Each row below holds a small network's activations on one input, seen along a few directions.
In each table, some parts of the input vary, and every possible input appears once, in random order.
A made-up example of a description, with smaller parts first: ring(5) and (point or (values(2) and line(4)) or ring(9)).
Shared parts are said once, and a part with two or three values counts as separate values.

Other details of the inputs vary at random and push rows far along three fixed directions, the same in every table; ignore that.

Table:
r1: +0.86 +1.01 -0.03 +0.21 +0.14 -0.47 -1.35 -0.60 +0.56 +0.56 +0.06
r2: +0.10 +0.51 -0.04 -0.64 +0.37 -1.08 -0.56 -0.85 +0.63 +0.03 -0.02
r3: -0.29 -0.35 -0.48 +0.03 -1.16 +0.29 +0.29 -0.91 +0.53 +0.56 -0.65
r4: +0.67 +0.33 -0.06 -0.60 -0.45 -1.31 -0.41 -0.28 -0.26 +0.89 +0.10
r5: +0.22 +0.05 -1.47 +0.09 +0.13 -0.55 +0.23 -1.00 -0.43 -0.12 -0.72
r6: +0.37 -0.78 +1.08 +0.18 +1.14 -0.52 +0.80 -1.25 -0.08 +0.15 -2.98
r7: -0.83 -0.12 +0.32 -0.33 -1.01 -0.92 -0.43 -0.49 +0.39 +0.88 -0.13
r8: +0.48 -0.29 -0.49 -0.22 -1.29 +0.15 +0.22 -0.76 +0.02 +0.68 -0.40
r9: +0.57 +0.10 -1.23 -0.13 +0.07 -0.40 +0.32 -0.92 +0.11 +0.05 -0.56
r10: -0.30 +0.24 +0.93 +1.27 -0.25 +1.42 +1.75 +3.69 +0.42 -3.91 +0.37
r11: +1.17 +0.47 +0.15 +0.05 -0.40 -0.61 -1.33 -0.35 +0.21 +0.91 +0.19
r12: -0.04 +0.77 -0.47 -0.26 +0.15 -1.37 -0.53 -0.60 -0.47 +0.35 -0.17
r13: -0.72 -0.10 -0.99 -0.11 -0.08 -0.18 +0.30 -1.42 +0.03 -0.48 -0.88
r14: +0.50 +0.33 +0.60 -0.07 -1.16 -0.34 -1.30 -0.44 +0.10 +1.04 +0.19
r15: +0.35 +0.83 -0.27 -0.44 +0.10 -1.19 -0.43 -0.51 +0.12 +0.53 -0.02
r16: +0.85 +0.31 -1.05 +0.00 -0.05 +0.00 +0.16 -0.93 +0.42 +0.19 -0.52
r17: +0.68 +1.04 -0.09 -0.28 +0.01 -0.79 -0.65 -0.50 +0.48 +0.68 +0.05
r18: +0.01 -0.19 -1.23 -0.17 +0.40 -0.46 +0.11 -1.34 +0.00 -0.62 -0.71
r19: +1.00 +0.52 +0.11 -0.44 -0.53 -0.92 -0.62 -0.26 +0.11 +1.03 +0.17
r20: +0.84 -0.36 -1.05 -0.25 -0.47 -0.49 +0.34 -0.70 -0.23 +0.40 -0.46
r21: +0.89 -0.10 +0.69 +1.27 -0.47 +1.05 +1.68 +4.59 -0.31 -3.34 +0.68
r22: -0.73 +0.44 +0.15 -0.49 -0.13 -0.76 -0.36 -0.95 +0.71 +0.16 -0.27
r23: +0.05 +0.13 +3.67 +1.92 +1.04 -1.00 +1.67 +4.10 +0.02 -3.23 -1.61
r24: -0.60 -0.01 +0.72 +1.07 -0.02 +1.11 +1.85 +3.76 +0.11 -4.00 +0.36
r25: +1.02 +0.28 -0.98 +0.43 +0.08 +0.30 -0.48 -1.03 +0.48 +0.06 -0.52
r26: +0.37 -0.14 -1.00 -0.37 +0.32 -0.31 +0.21 -1.25 +0.52 -0.44 -0.55
r27: +0.04 +0.17 +0.43 -0.74 -1.22 -1.05 -0.40 -0.35 -0.32 +1.04 +0.14
r28: +0.29 +0.25 -0.25 -0.43 -0.43 -1.49 -0.52 -0.36 -0.86 +0.71 -0.05
r29: -0.10 +0.26 +1.03 +1.73 -0.18 +1.65 +1.21 +3.46 +0.44 -4.01 +0.41
r30: -1.66 -2.80 +2.04 +2.88 +4.51 +3.12 +4.39 -2.43 -3.70 +3.55 +7.29
r31: -0.49 +0.56 +1.49 +1.21 +0.44 -0.10 +1.03 +4.90 -0.33 -4.56 +1.01
r32: +0.50 -0.44 -1.28 -0.03 -0.43 -0.64 +0.24 -0.76 -0.77 +0.25 -0.61
r33: -4.70 -2.20 -2.80 -9.15 +5.04 +7.23 -4.97 +7.39 -2.29 +4.57 -2.64
r34: -0.13 -0.33 -0.43 +0.42 -1.06 +0.57 -0.29 -1.01 +0.54 +0.44 -0.64
r35: -2.00 -1.46 +3.15 +2.46 +5.34 +3.15 +3.42 -2.44 -1.86 +3.32 +7.34
r36: +0.60 +0.72 +0.22 +0.00 +0.40 -0.35 -1.46 -0.95 +1.01 +0.05 +0.03
r37: +0.65 +0.07 -0.81 -0.23 +0.19 +0.10 +0.05 -1.25 +0.82 -0.29 -0.52
r38: +0.34 +0.39 +0.58 -0.57 -1.29 -0.64 -0.59 -0.35 +0.01 +1.17 +0.17
r39: +0.24 -0.53 -0.68 -0.33 -1.18 -0.27 +0.36 -0.73 -0.27 +0.57 -0.41
r40: -0.85 -0.77 -0.88 +0.14 -0.98 -0.32 +0.26 -0.92 -0.18 +0.30 -0.77
r41: -0.57 +0.30 +2.07 +1.76 -1.08 +0.85 +0.34 +4.83 +0.31 -3.27 +0.91
r42: +1.27 -0.21 -0.80 +0.30 -0.44 +0.19 -0.46 -0.81 +0.16 +0.39 -0.41
r43: +0.63 -0.33 -0.44 +0.24 -1.15 +0.43 -0.44 -0.86 +0.08 +0.55 -0.39
r44: +0.42 +0.73 +0.15 -0.47 +0.28 -0.68 -0.78 -0.84 +0.96 +0.18 +0.03
r45: -1.10 +0.38 -0.04 -0.31 -0.08 -0.91 -0.44 -1.04 +0.20 -0.02 -0.42
r46: -0.56 +0.15 +0.47 -0.19 -1.11 -0.49 -0.58 -0.53 +0.63 +0.98 -0.11
r47: -0.35 +0.06 +0.27 -0.60 -1.22 -1.22 -0.49 -0.43 -0.89 +0.88 +0.00
r48: -0.51 -0.65 -0.67 -0.07 -1.02 -0.14 +0.37 -0.88 +0.30 +0.44 -0.64
r49: +0.82 +0.07 -0.72 +0.19 +0.31 +0.41 -0.57 -1.36 +0.86 -0.41 -0.53
r50: -0.27 +0.68 +0.38 +0.08 -0.12 -0.07 -1.18 -1.06 +0.99 +0.16 -0.22
Description of these inputs: values(2) and (point or (line(4) and ring(6))).
The inputs of r45 and r13 match in every part but the values(2) part. If r27 is changed in the same way as r45 into r13, which row does it become?
> r39
The inputs of r28 and r32 match in every part but the values(2) part. If r14 is changed in the same way as r28 into r32, which row does it become?
> r43
Start at r29 and move only the line(4) part, one step at a time. The first step leads to r10. Which rows follow, in order?
> r24, r13
Which other rows does r44 become when the ring(6) part takes its other values? List them by row number.
> r17, r19, r35, r38, r46
Which other rows does r32 become when the line(4) part takes its other values? List them by row number.
> r20, r21, r42
Which other rows does r15 become when the values(2) part takes its other values? List them by row number.
> r9
